These are the activations of a small neural network, seen along a few directions. Each row is one input.
In each table, some parts of the input vary, and every possible input appears once, in random order.
A made-up example of a description, with smaller parts first: one of 5 places around a ring, together with either a single point or one of 11 places around a ring or (one of 3 separate values, together with one of 6 places along a line).
Shared parts are said once, and a part with two or three values counts as separate values.

Other details of the inputs shift rows strongly along three fixed directions, in all tables alike. That doesn't count.

A family of inputs:
x1: [-14,7,2,8,37,-7,-71,-19,-27,25,-8]
x2: [20,-30,-25,26,-20,-63,-100,13,65,42,10]
x3: [51,-37,-32,-30,-38,-3,84,47,43,-10,-28]
x4: [-23,6,5,24,14,-22,-56,-10,-20,59,-7]
x5: [-21,23,9,-4,44,18,-48,-16,-56,5,-16]
x6: [-15,25,-7,-32,-5,19,69,-52,-8,-64,47]
x7: [-41,26,23,12,-28,9,58,-32,-20,-48,66]
x8: [29,-31,-26,0,-37,0,51,35,25,6,0]
x9: [56,-41,-28,-26,-53,7,66,57,27,0,-20]
x10: [66,9,-19,-2,-8,1,11,27,56,14,-20]
x11: [17,-35,-1,4,-35,-22,5,14,52,35,-2]
x12: [15,-2,-2,-28,-20,4,39,4,1,13,-17]
x13: [3,0,36,-25,44,59,1,8,-40,-24,-49]
x14: [-39,30,-14,4,7,15,50,-40,-20,-84,70]
x15: [17,-18,7,-18,-29,15,42,22,17,2,-13]
x16: [12,-6,-7,-18,-13,-5,38,-3,8,20,-17]
x17: [30,-33,-6,-14,-14,-5,-4,8,45,-2,-7]
x18: [-6,12,23,-21,61,50,3,5,-39,-32,-53]
x19: [-7,64,12,20,-12,15,89,-30,5,-33,65]
x20: [-19,-11,6,35,-2,-43,-59,-1,43,56,-7]
x21: [16,-12,-27,-8,-25,-18,15,19,3,29,-8]
x22: [46,-44,-34,-15,-45,-5,49,57,34,15,-20]
x23: [22,-23,11,12,-1,-17,-74,14,15,23,-27]
x24: [2,-7,-14,3,39,17,-19,12,-10,-6,-31]
x25: [-8,6,-2,0,-24,-20,-6,-4,-8,28,13]
x26: [1,0,18,-6,54,53,1,10,-55,-22,-42]
x27: [0,20,22,-20,41,28,-27,-9,-60,-5,-45]
x28: [-13,18,-21,-7,-39,-24,5,-43,8,-37,78]
x29: [-28,2,-7,39,-29,-37,-48,-37,26,-16,86]
x30: [-28,18,26,20,5,-23,-67,-17,-27,55,-14]
x31: [-40,11,14,31,42,5,-33,6,-27,31,-20]
x32: [-49,28,11,32,-16,-29,10,-34,-2,-24,63]
x33: [5,-12,2,10,-11,-13,-51,1,13,-1,17]
x34: [-9,-8,-3,25,-12,-41,-33,15,25,32,17]
x35: [-45,27,4,31,-8,-31,-28,-53,10,-46,77]
x36: [-28,12,18,10,50,29,8,19,-50,7,-33]
x37: [22,2,14,-47,32,38,5,4,-33,-8,-52]
x38: [0,4,12,-23,54,48,25,3,-20,-36,-53]
Description of these inputs: one of 2 separate values, together with either a single point or (one of 3 separate values, together with one of 6 places along a line).
Q: Which other rows does x35 become when the place on the line of 6 takes its other values? List them by row number.
A: x2, x14, x18, x24, x38
Q: Which other rows does x4 become when the choice among 3 separate values takes its other values? List them by row number.
A: x8, x31
Q: Which other rows does x2 become when the choice among 2 separate values takes its other values? List them by row number.
A: x34

A family of inputs:
x39: [-24,35,38,19,21,19,-6,-21,-46,0,10]
x40: [-5,-2,-5,-15,-29,-35,-30,-14,-7,37,-6]
x41: [-7,16,-11,20,-9,-31,-63,-32,31,-1,45]
x42: [66,-45,-15,-33,17,33,-6,52,-1,1,-87]
x43: [-49,12,-8,32,-30,-19,19,-19,-3,11,66]
x44: [5,3,20,22,-23,-25,-30,1,26,31,15]
x45: [-22,3,-20,21,-40,-51,-39,-32,39,-22,86]
x46: [-4,-14,3,24,5,-34,-53,13,23,33,-13]
x47: [29,-23,-17,-23,-9,9,53,15,23,-10,-14]
x48: [54,-34,-25,3,-4,-22,-24,43,58,44,-58]
x49: [16,-4,-12,-2,12,17,29,32,-29,35,-41]
x50: [-4,29,11,-33,41,78,66,-16,-66,-86,-10]
x51: [2,-2,-24,-25,-58,-40,26,-28,12,2,35]
x52: [-39,25,-2,25,-20,-13,29,-56,16,-55,82]
x53: [-44,23,30,22,11,7,-2,-5,-23,29,6]
x54: [37,-41,-38,-2,-56,-29,19,4,63,-19,24]
x55: [-21,16,48,14,20,19,-10,12,-18,23,-25]
x56: [-27,37,18,-13,47,34,-10,-33,-43,-27,9]
x57: [17,-16,-6,2,-41,-15,30,32,44,32,-4]
x58: [0,13,3,-10,35,26,51,20,-21,-24,-32]
x59: [20,-20,7,-10,36,5,-87,15,-4,44,-57]
x60: [32,-26,-21,-31,-9,19,49,32,-1,-44,-14]
x61: [30,-20,-25,-8,-20,-20,29,14,53,15,-2]
x62: [-57,22,52,14,69,27,-86,-37,-61,10,-8]
x63: [9,-14,2,-31,16,44,56,7,-26,-36,-26]
x64: [3,6,9,13,41,-13,-101,17,-7,40,-38]
x65: [4,-11,-14,-17,-15,15,72,7,-5,-62,14]
x66: [-22,29,2,23,-8,-5,19,-25,-25,3,43]
Q: Describe the family of inputs behind these rows.
A: either one of 2 separate values or one of 8 places around a ring or (one of 3 separate values, together with one of 6 places along a line)
Q: Which other rows does x52 become when the choice among 3 separate values takes its other values? List them by row number.
A: x46, x47
Q: Which other rows does x52 become when the place on the line of 6 takes its other values? List them by row number.
A: x41, x42, x48, x50, x54
Q: Which other rows does x56 become when the place on the line of 6 takes its other values? List them by row number.
A: x47, x59, x61, x62, x63
